[[ 17.0  67.7  -7.6  38.1  26.7]
 [-50.2  47.7  26.4 -15.8  28.6]
 [  9.2  76.4 -55.2 -15.0 -19.0]] Out: 47.7

[-19.4 -45.0  61.7 -33.5 -73.0 -42.7 -38.4] Out: -33.5

[[-75.4  40.0   0.7 -13.3  43.1 -65.5]
 [-78.7 -54.2  -5.5   7.4  -5.8 -72.6]] Out: 7.4

[[ 12.8   7.7 -26.6 -60.1 -37.3 -67.6]
 [-11.8 -10.3  70.1  11.7 -51.6  60.1]] Out: 12.8

[ 28.8  -8.9  52.6  66.6  -7.3 -10.1] Out: 28.8

[[ -0.9 -60.1  13.7 -32.6]
 [ -1.9 -36.5  -2.0 -54.3]] Out: -1.9
---
129,198,127,92,56
125,196,125,94,58
result: 129

1884,9395,6796,6308,5235
3206,1923,8942,8327,6749
5259,1166,5795,8373,8109
result: 3206

762,523,272,498,453,727,499
565,294,549,151,363,811,423
result: 762

-3,5,-36,-8,1
-34,-15,34,-18,-42
20,-1,10,2,-47
result: -34

979,695,429,487
694,477,876,577
848,531,821,215
result: 694

-375,-325,-812,-350
-223,-321,-629,-604
-308,-267,58,873
result: -223

87,79,129,138,97,25,93
84,90,144,138,84,5,109
120,118,58,62,122,205,89
result: 84

2131,5323,2718,3510
4893,5369,3816,6795
8001,7714,3545,7856
result: 4893

3011,6260,8522,4795,5929
3705,3929,8975,5971,8665
1045,8168,9044,4959,5330
result: 3705

28,9,18,-26,-28,42
27,17,41,-11,-45,25
result: 28
---
[[ 44.7 -24.1  36.5 -26.5]
 [ 47.2  37.1  45.3  58.5]
 [ 30.2  42.1  79.5  -4.7]] -> -26.5, 30.2

[[-76.1  13.1  22.5 -20.8]
 [ 35.2 -38.4  58.3 -17.8]] -> -20.8, 35.2

[-59.0  35.7  26.7  81.0  53.3] -> 53.3, -59.0

[-21.0 -78.2 -58.3 -24.5  33.2 -14.1  -9.0] -> -9.0, -21.0

[[-64.0 -32.9 -33.1  -6.2 -42.9  -9.5  18.0]
 [-34.9 -24.3 -20.8 -21.4 -16.9 -26.5   6.2]] -> 18.0, -34.9

[ -9.7  42.0 -24.7 -39.3 -63.9] -> -63.9, -9.7

[[ 71.3 -34.1  41.8  57.2  24.0]
 [ 57.6 -53.8  10.8  29.4 -39.9]] -> 24.0, 57.6

[ 17.4 -70.7  29.8  -5.4   3.1  33.2  27.6] -> 27.6, 17.4
---
[  3.8   9.4  22.5  62.6  11.0 -40.5] >> 62.6, 22.5

[ 10.2  42.8   0.0 -59.4 -62.8  48.5   5.3] >> 48.5, 42.8

[-29.9  -3.0  65.9 -49.4] >> 65.9, -3.0

[[-51.1  20.9   2.5 -25.5  -8.3  -0.6]
 [-67.1  32.7 -31.6 -57.7 -24.7  10.8]] >> 32.7, 20.9

[ 11.9 -49.8   2.8 -15.8  64.9 -67.2] >> 64.9, 11.9

[ 27.1  -6.7 -77.5 -52.9  50.3] >> 50.3, 27.1

[-16.5  24.8  77.1 -10.4  65.1 -47.0] >> 77.1, 65.1

[-44.4 -43.7  30.3 -52.2  73.7 -78.7] >> 73.7, 30.3

[ 32.2  83.1  30.0  39.5 -16.1] >> 83.1, 39.5
